A small network was shown many inputs. Here are its activations along a few directions, one row for each input.
Each table varies a few parts of the input and shows all the possible inputs, shuffled.
A made-up example of a description, with smaller parts first: one of 3 separate values, together with either a single point or one of 9 places around a ring or (one of 5 places around a ring, together with one of 6 places along a line).
Shared parts are said once, and a part with two or three values counts as separate values.
In the rows, zero is written as 128.

Other details of the inputs shift rows strongly along two fixed directions, in all tables alike. That doesn't count.

A family of inputs:
R1: [164  88 104 107 105 133 135 167 131 144 168 101 103 150 104 106 153]
R2: [153 168 152 145 180 107 104 120 187  72 136 143 139 122 164 117 127]
R3: [144 184 160 123 169 129  76 116 188  57 127 164 128 126 176 125 140]
R4: [ 81 196 142 124 128 164 123  73 110 101  45 139 157  84 143 152 121]
R5: [166  95 118 119 119 149 125 156 147 129 185 120  91 162 117 113 147]
R6: [ 67 137 138 147 130 111 156  85 100 138  75 139 155  92 133 149 103]
R7: [169  91 100 101 123 102 138 164 125 133 172 102 102 151 102 113 123]
R8: [168  93 132 139 133 109 130 147 146 143 173 120 123 143 129 108 134]
R9: [162 139 138 130 166 111 110 131 160 100 159 147 118 123 153 115 121]
R10: [ 85  67 127 153  87 114 182 123  41 207 121 113 148 122 102 140 128]
R11: [157 144 126 109 142 150  99 145 173 101 146 136 106 144 141 134 125]
R12: [156  99 123 124 127 116 106 154 153 134 172 137 107 163 127 102 163]
R13: [ 72 176 119 111 115 151 132  92 105 130  57 140 158  96 126 150 120]
R14: [ 76 173 135 134 119 134 134 104  73 124  59 118 156 102 123 151  93]
R15: [ 69 166 132 142 116 132 151  89  86 116  67 120 154 102 115 144 108]
R16: [174  58 106 133  99 127 122 178 132 173 185 118  89 162 107 111 156]
R17: [ 80  47  96 132  59 162 169 135  52 236 117 116 133 141  63 148 134]
R18: [161 181 155 129 186 103 112 125 194  64 141 129 138 119 178 125 109]
Description of these inputs: one of 3 separate values, together with one of 6 places around a ring.
The inputs of R10 and R4 match in every part but the place on the ring of 6. If R6 is changed in the same way as R10 into R4, which row does it become?
> R13
Which other rows does R16 become when the choice among 3 separate values takes its other values? List them by row number.
> R3, R12

A family of inputs:
R19: [ 98  92 118 141  80 169 154 108 110 186 126 112 137 141  92 149 158]
R20: [119  28 120 186 116  96 180  94  71 181 145  96 164 122 116 134 118]
R21: [171 224 149 112 175 116 100 133 193  20 136 118 111 127 163 110 102]
R22: [131  69 117 129  97 159 110 135 114 179 136 142 122 155 118 137 158]
R23: [ 91  82 105 119  98 120 142 162  58 173 116 122 126 116  93 129 114]
R24: [220 102  96 118 115 117 118 159 176 126 212  92 106 186 117  94 164]
R25: [172 213 150 107 190 117  61 135 198  69 130 150 118 140 178 107 150]
R26: [205  41 129 158 167  52 113 151 169 123 220 132 115 155 150  97 133]
R27: [ 72 185 152 132 125 172 143  78 132  99  68 147 145  98 131 155 119]
R28: [105  76  97 114  89 109 141 150  55 197 123 120 135 132  90 124 139]
R29: [187  98 123 111 135 146 107 175 178 119 192 154  78 153 131 103 146]
R30: [ 66 185 150 114 150 146 128 120 112 114  58 160 141  81 143 151  88]
R31: [ 91 202 130 127 122 121 137  86  99 114  63 115 158  99 136 145 113]
R32: [ 66 194 156 124 133 151 157 105 125  92  66 131 136  88 134 156  90]
What do these inputs look like to the network?
> one of 2 separate values, together with either a single point or one of 6 places around a ring
Which other rows does R19 become when the place on the ring of 6 takes its other values? List them by row number.
> R21, R24, R27, R31, R32
